A small network was shown many inputs. Here are its activations along a few directions, one row for each input.
Each table varies a few parts of the input and shows all the possible inputs, shuffled.
A made-up example of a description, with smaller parts first: values(2) and (point or ring(11) or (line(4) and ring(8))).
Shared parts are said once, and a part with two or three values counts as separate values.
In the rows, 128 means zero.

Other details of the inputs shift rows strongly along two fixed directions, in all tables alike. That doesn't count.

Table:
row 1: [150 101  85 101 143 105 113 147 175 110 132]
row 2: [122 154 101 138 135  72  88 122 104 142 131]
row 3: [151 125 170 124 121 169 174 116 129 114 123]
row 4: [100 154 141 148 134 119 103 108  94 123 130]
row 5: [107 129 157 129 115 173 171 114  95 155 122]
row 6: [ 92 158 143 136 127 120  97 102  82 130 143]
row 7: [151 112 162 134 116 168 195 120 156 124 130]
row 8: [133 121 156 118 121 172 170 126 113 117 125]
row 9: [122 145 180 144 124 185 170 112  87 141 125]
row 10: [179 106 138 152 125 191 179 137 135 126 105]
row 11: [109 127 134 139 116 100 124 133 128 126 119]
row 12: [165 122 130  98 139 113 129 136 208  79 114]
row 13: [119 127 116  97 125 104 104 143 149  93 120]
row 14: [124 130 138 160 114 177 151 140  68 152 127]
row 15: [194 116  98 107 142 124 129 146 226  92 117]
row 16: [155 139 115 116 130 120 108 140 166 121 140]
row 17: [182 115  96  95 144 118 131 131 203 102 133]
row 18: [189  93 110 107 161 114 131 146 229 101 133]
row 19: [133 118 126 153 122 171 169 125  69 148 124]
row 20: [109 143 120  93 137 119 102 138 150 109 131]
row 21: [107 123 149 149 125 187 155 117  80 121 125]
row 22: [143  94 132 140 137 164 161 140 113 140 136]
row 23: [ 96 124 128 145 115 102 108 114 118 139 123]
row 24: [148 101 155 136 119 180 188 103 161 131 132]
row 25: [ 93 135 106 123 137  77  77 133  83 158 161]
row 26: [173 130 104 114 142 111 106 151 208 103 125]
row 27: [ 74 155 112 114 132  97  69 119  93 120 147]
row 28: [140 101 104  94 127 111 135 152 215  85 124]
row 29: [138 128 150 171 131 146 160 113  70 167 129]
row 30: [ 83 159 129 128 119  61  63 129  81 125 118]
row 31: [140 107 110  83 131 129 132 143 211  97 111]
row 32: [176  94 155 138 141 181 186 124 142 141 143]
row 33: [106 138 103 138 134  60  68 131  89 150 130]
row 34: [151 105 115 111 133 111 132 121 227 100 125]
row 35: [131 129 125 120 126  87 124 133 182 110 127]
row 36: [170 111 103  99 145 103 118 131 193 115 141]
row 37: [141 112 155 147 135 189 163 118 128 105 112]
row 38: [ 94 154 161 137 111 130 135 102  78 166 127]
row 39: [ 68 171 128 132 127  70  54 130  77 136 118]
row 40: [157 109 125 142 119 190 174 140 116 129 118]
row 41: [ 92 160 123 117 125  62  78 118 132 140 121]
row 42: [110 144  83 110 132  80  85 129 105 137 145]
row 43: [ 88 164  99 124 121  80  60 142  82 150 151]
row 44: [ 84 121 135 152 108 139 138 112  82 151 131]
row 45: [123 146 173 153 130 170 162 117  96 136 114]
row 46: [ 87 148 138 129 125 137 115 133  85 130 120]
row 47: [ 90 135 154 148 106 145 162 120  69 156 139]
row 48: [151 117 134 159 129 161 165 123  91 144 112]
row 49: [152 120 128 135 120 183 169 132 109 139 132]
row 50: [128 142 105 132 128  93  76 149 133 128 122]
row 51: [ 89 124 137 141 112 141 142 107  91 155 142]
row 52: [ 87 149 119 116 121  67  72 126 125 137 113]
row 53: [151 141 102 111 127 102  99 133 156 121 136]
row 54: [157  94 148 155 141 163 164 134 116 144 124]
row 55: [133 117  95 105 140 100 108 135 140 132 147]
Description of these inputs: ring(5) and (line(5) or line(6)).
Changing only the ring(5) part turns row 32 into row 25. The same change can be made to row 7. Which row results?
> row 47
Changing only the ring(5) part turns row 34 into row 44. The same change can be made to row 4. Which row results?
> row 21
Start at row 32 and move only the line(5) part, one step at a time. The first step leads to row 36. Which rows follow, in order?
> row 17, row 53, row 16
Which other rows does row 29 become when the ring(5) part takes its other values? List them by row number.
> row 1, row 33, row 36, row 55
Which other rows does row 39 become when the line(6) part takes its other values? List them by row number.
> row 11, row 23, row 30, row 37, row 52
Start at row 3 and move only the ring(5) part, one step at a time. The first step leads to row 12. Which rows follow, in order?
> row 30, row 13, row 8

Table:
row 56: [148 120 148 107 114 157 167 120 238  83 113]
row 57: [165 128  94  92 142 110 124 148 177 129 151]
row 58: [ 55 154 136  93 131  84  67 118  99  97 142]
row 59: [162  95  90 106 120 101 141 131 196 129 144]
row 60: [124 156 106 125 127  61  83 132 113 159 166]
row 61: [136  90 153 176 130 139 160 127 114 154 108]
row 62: [101 145 144 181 129 159 128 125   9 135 122]
row 63: [113 125  74 106 115  75 101 131 127 152 141]
row 64: [ 98 135 124 152 106 109 116 149  67 163 111]
row 65: [145 111  94 112 123  65  88 164 199 111 117]
row 66: [168 151  89  91 137  90  75 140 183 111 125]
row 67: [160 134 135 145 149 107 102 110 141 137 130]
row 68: [ 90 136 181 165 121 151 158  87 122 138 115]
row 69: [116 125 148  90 149  66  99 113 210  91 125]
row 70: [194 119 114 105 150 184 144 142 180 109 119]
row 71: [108 140 187 118 108 171 183 111  99 131 113]
row 72: [ 77 138  96 129 120  78  62 161  78 149 121]
row 73: [131  88  63  90 140  96  92 139 178  98 154]
row 74: [106 105  87 118 138  92  71 164 137 104 126]
row 75: [181 126 163 170 117 182 198 131 116 127 104]
row 76: [107 137 104 127 147 108  86 133  77 140 175]
row 77: [152  82 107 118 122 186 185 128 131 141 135]
row 78: [159 127 111 120 137 149 134 151 145  99 102]
row 79: [128 147 105 126 144 114  59 128  99 115 146]
row 80: [125 130 215 142 103 193 214 105 100 137 119]
row 81: [124 134 134  97 108 155 151 123 204  91 108]
row 82: [ 61 156 187 129 110 164 150 106  27 152 122]
row 83: [159  76 108 131 140 114 152 112 182 136 136]
row 84: [185 123 139 146 126 187 196 144 142 111  93]
row 85: [179  97 161 162 151 181 203 111 132 158 147]
row 86: [ 13 178 137 142 109  98  58 106  36 132 140]
row 87: [143 133 151 184 141 127 149 111  93 138 104]
row 88: [149 125 110 111 148 153 146 145 127 144 154]
row 89: [167 150 142 145 124 134 124 121 119 145 131]
row 90: [ 52 165 143 128 104 142 111 113  84 136 121]
What is each input in this table made of?
> line(5) and (values(2) or ring(5))
Changing only the line(5) part turns row 90 into row 68. The same change can be made to row 72. Which row results?
> row 61
List by row number the other rows that have the line(5) part in common with row 80.
> row 56, row 59, row 60, row 65, row 75, row 89

Table:
row 91: [162 143 160 168 129 174 164 108 107 125 105]
row 92: [106 155 141 164  97 176 173 118  42 169 122]
row 93: [190  89 134 123 143 170 176 142 201 132 126]
row 94: [ 98 143 157 157 103 171 173 135  47 166 113]
row 95: [113 161 108  84 115  41  68 131 158 121 134]
row 96: [147 100  74  85 127 108 127 155 245  79 109]
row 97: [153 152 143 139 138 124 119 129 136 112 106]
row 98: [196  66 121 112 147 177 185 154 202  85 121]
row 99: [149 132 115 143 129 131 128 116 130 162 144]
row 100: [ 72 149 118 100 134  37  57 121 149 118 142]
row 101: [152 132 116 149 127 133 129 127 115 143 142]
row 102: [170  75 123 123 146 183 190 121 160 112 126]
row 103: [120 151  80 101 139  49  47 149 121 120 149]
row 104: [ 68 138 196 180 114 193 170 103   7 164 132]
row 105: [199  89 150 127 149 173 181 140 226  74  85]
row 106: [107 129 141 117 109  92 125 124 130 133 120]
row 107: [ 65 175 157 145 119 126  96 111  31 154 148]
row 108: [186 105 148 124 119 232 234 147 169 116 104]
row 109: [ 84 155  94  93 127  63  34 150 134 112 126]
row 110: [123 155  94  84 116  45  71 121 178 111 136]
row 111: [119 157 143 144 136  89  88 131 108 122 105]
row 112: [153 124 162 113 135 171 179 115 171 115 135]
row 113: [ 76 171 129 131 123 110  80 107  76 134 152]
row 114: [146 100 116 152 127 132 141 132 143 130 132]
row 115: [207  57 146 152 134 228 238 120 204 132 118]
row 116: [155 119 134 139 138 184 176 109  84 147 139]
row 117: [115 148 108 119 118 137  97 125 120 122 127]
row 118: [136 122 129  80 145 100 115 133 219  91 135]
row 119: [170 107  99 104 146  98 106 162 208 103 132]
row 120: [156  84 122 117 126 197 170 133 193  89 105]
row 121: [127 118 118 145 130 101 110 143 121 138 134]
row 122: [173  80  72  92 148 102 116 151 229  71 131]
row 123: [127 146  69 105 137  54  53 137 131 116 152]
row 124: [113 144 156 158 130 167 158 110   6 181 140]
row 125: [ 93 133 127 126 104  78 112 110 118 136 124]
row 126: [162  96  95 103 145  93 107 146 227 118 130]
row 127: [ 48 155 142 148 117  78  93  92  65 155 144]
row 128: [117 148 143 124 127 131 135  99 132 129 146]
row 129: [104 123 127 125 121 143 114 139 120 119 113]
row 130: [105 132 162 159 131 164 160 115   6 180 136]
row 131: [142 135 142 155 126 151 148 121  95 178 139]
row 132: [ 91 148 122 144 126  85  83 137  35 156 143]
row 133: [ 88 149 114  87 141  69  50 141 157  97 143]
row 134: [148 124 146 126 121 205 166 135 127 119 115]
row 135: [ 87 156 147 123 105  76 102 121  82 153 127]
row 136: [ 65 152 129 150 102 108 117 136  48 162 117]
row 137: [155  94  91  82 158 101 111 146 197  95 130]
row 138: [124 155  85 115 135  46  47 148 136 133 148]
row 139: [127  95 184 164 123 241 221 101 102 124 123]
row 140: [113 135 174 199 120 162 161 100  49 148  98]
Changing only one part turns row 133 into row 104. The same change can be made to row 111. Which row results?
> row 105
Changing only one part turns row 100 into row 112. The same change can be made to row 98. Which row results?
> row 103
What is each input in this table made of?
> line(5) and (point or line(4) or ring(5))
Which other rows does row 120 become when the line(5) part takes its other values? List them by row number.
> row 109, row 117, row 129, row 134
Which other rows does row 138 become when the line(4) part takes its other values? List them by row number.
> row 103, row 124, row 131
Which other rows does row 92 become when the ring(5) part takes its other values? List them by row number.
> row 110, row 113, row 117, row 128
